A small network was shown many inputs. Here are its activations along a few directions, one row for each input.
Each table varies a few parts of the input and shows all the possible inputs, shuffled.
Descriptions start from the smaller parts, as in this example, which fits no table here: one of 6 places along a line, together with either a single point or one of 11 places along a line or (one of 2 separate values, together with one of 8 places around a ring).
Shared parts are said once, and a part with two or three values counts as separate values.
In the rows, 100 means zero.

Other details of the inputs vary at random and push rows far along three fixed directions, the same in every table; ignore that.

Table:
r1: 99,131,98,92,98,120,130,102,35,114,105
r2: 112,93,104,103,107,87,88,108,123,88,87
r3: 108,116,110,78,99,87,124,95,100,86,85
r4: 113,98,109,92,109,80,100,115,120,86,77
r5: 102,91,91,118,100,103,73,105,110,107,103
r6: 88,141,73,103,96,125,106,91,35,129,117
r7: 109,91,100,125,108,109,88,114,102,109,110
r8: 86,98,85,106,92,113,84,92,97,117,112
r9: 100,86,107,112,119,109,88,115,96,101,99
r10: 95,81,104,92,77,109,108,93,97,106,114
r11: 104,98,94,111,114,101,83,104,110,100,96
r12: 108,109,99,114,118,99,95,110,106,92,90
r13: 103,108,111,79,106,83,114,97,106,83,87
r14: 110,109,104,86,98,84,119,101,108,83,89
r15: 87,88,104,74,66,97,106,73,118,101,107
r16: 108,146,96,98,126,116,133,118,22,108,93
r17: 107,82,110,113,108,105,90,116,105,97,97
r18: 101,101,113,93,91,99,113,102,93,104,105
r19: 98,96,113,81,99,90,127,95,96,93,92
r20: 100,92,81,120,94,111,74,100,102,115,114
r21: 93,87,86,104,76,108,85,84,110,110,119
r22: 91,104,97,79,76,103,109,82,94,109,105
r23: 109,105,103,107,114,94,98,107,114,88,86
r24: 87,82,120,69,74,97,121,82,117,103,109
r25: 103,101,115,81,98,89,131,98,91,91,88
r26: 98,110,94,113,118,101,91,107,96,96,98
r27: 113,108,104,101,121,90,101,108,110,86,84
r28: 99,99,93,116,97,103,85,99,108,99,105
r29: 112,109,121,87,109,91,125,111,96,94,87
r30: 103,94,93,122,102,104,75,101,113,101,106
r31: 114,94,103,92,105,83,100,113,122,89,83
r32: 93,91,117,74,96,85,126,93,99,89,93
r33: 90,101,85,122,108,111,75,98,99,106,112
r34: 100,96,97,108,116,98,79,108,109,102,95
r35: 83,85,104,70,63,96,107,76,121,104,105
r36: 105,80,97,123,104,103,91,106,107,102,107
r37: 80,97,93,91,63,107,103,73,101,107,122
r38: 84,95,88,113,91,115,85,85,107,110,118
r39: 85,92,101,110,97,115,88,97,93,118,121
r40: 88,99,104,73,83,92,108,82,106,98,101
r41: 107,88,104,119,113,97,95,113,103,96,96
r42: 94,100,83,116,87,112,89,91,99,109,119
r43: 120,110,95,115,120,93,95,114,103,89,90
r44: 99,106,97,99,115,94,92,110,99,99,90
r45: 113,115,102,105,128,91,103,115,103,85,80
Description of these inputs: one of 5 places along a line, together with either one of 3 separate values or one of 6 places along a line.
- The inputs of r22 and r6 match in every part but the place on the line of 5. If r35 is changed in the same way as r22 into r6, which row does it become? => r8
- Which other rows does r11 become when the place on the line of 5 takes its other values? List them by row number. => r2, r15, r21, r40
- Which other rows does r36 become when the choice among 3 separate values takes its other values? List them by row number. => r7, r10

Table:
r46: 87,111,75,161,140,121,51,111,88,110,121
r47: 117,103,68,164,113,118,52,129,84,119,119
r48: 135,108,126,103,131,96,119,139,92,96,79
r49: 102,68,86,104,92,88,70,102,148,99,97
r50: 90,50,130,99,72,109,102,91,148,108,115
r51: 105,104,111,59,111,80,131,107,81,95,79
r52: 85,72,128,85,114,78,92,107,145,84,80
r53: 122,70,114,105,132,90,87,130,118,82,67
r54: 101,90,115,84,108,95,125,107,87,85,76
r55: 128,116,72,174,124,133,58,139,87,125,114
r56: 85,103,108,107,122,117,83,102,102,112,97
r57: 116,133,120,74,142,93,113,123,80,95,66
r58: 91,74,92,127,85,122,70,101,81,130,135
r59: 89,69,84,136,100,121,72,89,112,95,118
r60: 122,149,97,89,136,72,109,134,83,83,61
r61: 115,75,130,101,100,90,117,101,152,74,98
r62: 95,134,80,93,55,105,128,73,46,116,130
r63: 95,139,99,52,78,96,125,83,89,102,90
r64: 91,73,107,84,100,81,110,84,138,77,98
r65: 72,119,84,79,55,117,98,51,97,120,126
r66: 73,73,109,90,57,110,113,78,89,118,131
r67: 73,80,109,60,77,93,129,77,101,104,103
r68: 96,64,100,79,56,88,102,68,145,81,98
r69: 61,94,97,70,64,112,94,71,80,129,128
r70: 129,70,117,121,95,85,87,106,171,84,92
r71: 100,128,104,85,87,94,147,89,54,90,114
r72: 116,148,113,96,156,91,120,117,86,73,69
r73: 105,152,66,89,82,117,128,98,19,111,101
r74: 112,131,99,95,121,73,103,109,105,81,75
r75: 92,101,58,137,96,116,66,86,92,122,124
- The inputs of r64 and r61 match in every part but one. If r51 is changed in the same way as r64 into r61, which row does it become? => r48
- What is each input in this table made of? => one of 5 places around a ring, together with one of 6 places along a line
- Which other rows does r62 become when the place on the ring of 5 takes its other values? List them by row number. => r47, r58, r66, r71
- A walk changes only the place on the ring of 5. It starts at r69 and steps to r52. List the rest of the walk in order. => r46, r74, r60
